Each row below holds a small network's activations on one input, seen along a few directions.
In each table, some parts of the input vary, and every possible input appears once, in random order.
A made-up example of a description, with smaller parts first: line(6) and (point or ring(9) or (values(3) and ring(8))).
Shared parts are said once, and a part with two or three values counts as separate values.

Other details of the inputs shift rows strongly along two fixed directions, in all tables alike. That doesn't count.

Rows:
r1: [-27 -23 -11 -28  35  33  -5 -25  -4  14   8 -35  -9]
r2: [-10 -16 -21  -5   3  26  29 -31  16  -7  -4 -13  -4]
r3: [-14   7  58   0 -22  11 -43  26   9 -25  33  -5  25]
r4: [  7  13  50  27   0  -9 -53  27 -32  -6  32   4   6]
r5: [ 32  16 -21 -12 -20 -18  27  -7  -2 -10 -14   9  -1]
r6: [-10  13  44  14  -5 -14 -43  49 -38 -10  19  -4   9]
r7: [ 12   4  53   8 -16 -14 -47  17 -37 -12  31 -16  16]
r8: [ -2  -1  24 -18   3   1 -38  22 -19 -14   9 -30  15]
r9: [ -7 -10 -34 -11  13   2  22 -13   2  17 -14 -11   2]
r10: [ 45  15 -13   1 -20 -23  20 -23  -3  -3 -13   8  -6]
r11: [-10 -19 -25   4  12  14  28 -22  23   4   0  -4  -1]
r12: [ 35  16  15  13 -24  -6  -7 -10 -15 -13  19  12  13]
r13: [-44 -14  24   2  40  10 -36   7 -14  12  33 -30 -24]
r14: [ -7  -2 -31 -10   4  25  23 -32  10  -1   0 -21  -1]
r15: [ -4  -3 -25 -10   4  10  26 -35   8   3  11 -12 -15]
r16: [-40 -39  30 -21  27  20 -31   4 -18   0  10 -41  -2]
r17: [ 16   5  12   5 -25  15   3  10  -6 -31   3  11  29]
r18: [-14 -32  -2  -8  36  -9  -8 -28  -7  39  11 -26 -29]
r19: [ 16  26  -1  10 -15 -11 -10  34 -13 -15 -20   6  12]
r20: [ 32  12 -26  -3 -13 -29  25   3   5   2 -10  18  -1]
r21: [-37 -25  21 -26  28  19 -36   3 -24   7  15 -50   2]
r22: [ 18  17   8  -1 -29 -12   3  11 -21 -18   7   4  17]
r23: [ 10  11 -19  19 -10  12  32   3   4 -13 -26  29   7]
r24: [-25 -39  -2 -31  35  14  -6 -16   2   7 -13 -33 -20]
r25: [ -5  21  20  10 -25  -8  -5  30   5  -9 -22  30  11]
r26: [-17   5 -33   7  16  20  22 -17   8   8 -12 -10 -12]
r27: [-21 -24  33  -4  27  10 -41 -24 -13  11  44 -42 -18]
r28: [-41 -35   3 -25  26   6  -7  -9  22  31  -6 -10 -20]
r29: [ 19   0 -23  10 -14   5  31  -3  13 -11 -10  26  19]
r30: [ -4 -11 -28 -11  13 -12  25 -16  -1  22  -3  -2 -13]
r31: [-14  14  38  14  -5   0 -46  51 -35 -15   8 -14  24]
r32: [ 19  13  -8 -17 -27  -9  20  -5  26 -10 -30  24   3]
r33: [  9  20 -11   0 -18 -13  17  11  25   0 -43  36  -9]
r34: [ 35  13  10  21 -17 -17  -9   0  -8  -2  23  20  13]
r35: [ 21   0   5   6 -19 -17  -6  27   1 -20  -8  13  21]
r36: [-20  -8 -22  12  16  20  28 -16  14   1 -16  -2 -14]
r37: [  4  21  -9   8 -15   6  25   2  25  -1 -27  43   1]
r38: [ 22  22  13  28 -20 -22  -7  12 -24  -1  -5  15   0]
r39: [  1  15  49  35  -5 -10 -52  22 -25 -11  39  -5   4]
r40: [ 20  24   5  10 -14 -25  -6  32 -15 -10  -9  15  -2]
r41: [ -8  -5 -36  -2  13  12  23 -23  17  10   5 -13   2]
r42: [-16 -10 -15  -6   3   9  21 -21  44  16  -1   9 -10]
r43: [ -9   4  59  -8 -17  11 -45  30   1 -21  26   5  26]
r44: [ -5  26  21  20 -23   2  -2  21  21 -15  -3  27  12]
r45: [ 30  15   9  29 -22 -19  -7  -5  -1  -7  30  11  13]
r46: [ 37  21 -17  17 -11 -27  16  -6  -4   7 -25  19 -20]
r47: [-41 -29   9 -35  23  16  -5 -19  15  20  -9 -19 -19]
r48: [ -4  -6 -30  -1  13  -2  25 -26  15  14  15  -3 -13]
r49: [ 46  10 -18   9 -15 -33  18 -12   4   9 -10  16  -7]
r50: [ 26  13 -26   5 -13 -10  29  -7   5   0   6  27   7]
r51: [-34 -32  -5 -14  44   9  -8   0   1  16 -25 -22 -33]
r52: [-11 -25 -25  -6  11   3  26 -12   8  10 -18  -2  -2]
r53: [-20 -14 -22   2  15  10  26  -6  -1   8 -35   0 -15]
r54: [ 10  27   0  18 -13   9  -5  24 -13 -16  -4  14  21]
r55: [-13   5  28   8  14   2 -33  27 -24  -2  24  -1  -3]
r56: [ 22  15 -32   5 -12   4  26  -5   7  -4  -5  17  23]
r57: [ 26  17 -21  -4 -21   2  31 -16  -2 -11   2  18   6]
r58: [-21 -28 -17 -27  43   1 -11  -7   3  25  -4 -34 -16]
r59: [-30 -34   2 -31  31  -2 -15  -5  29  30 -10 -11 -29]
r60: [ 13   9 -13   0 -23   1  24  -3  33   2 -11  39  10]
Description of these inputs: values(3) and line(4) and line(5).
- The inputs of r7 and r27 match in every part but the line(4) part. If r30 is changed in the same way as r7 into r27, which row does it become? => r48
- The inputs of r51 and r23 match in every part but the line(4) part. If r5 is changed in the same way as r51 into r23, which row does it become? => r57
- Which other rows does r55 become when the line(4) part takes its other values? List them by row number. => r6, r13, r40
- Which other rows does r31 become when the values(3) part takes its other values? List them by row number. => r9, r21
- A walk changes only the line(5) part. It starts at r27 and steps to r15. List the rest of the walk in order. => r14, r2, r3
- Which other rows does r33 become when the line(4) part takes its other values? List them by row number. => r25, r37, r44
- Which other rows does r10 become when the line(5) part takes its other values? List them by row number. => r5, r8, r24, r32
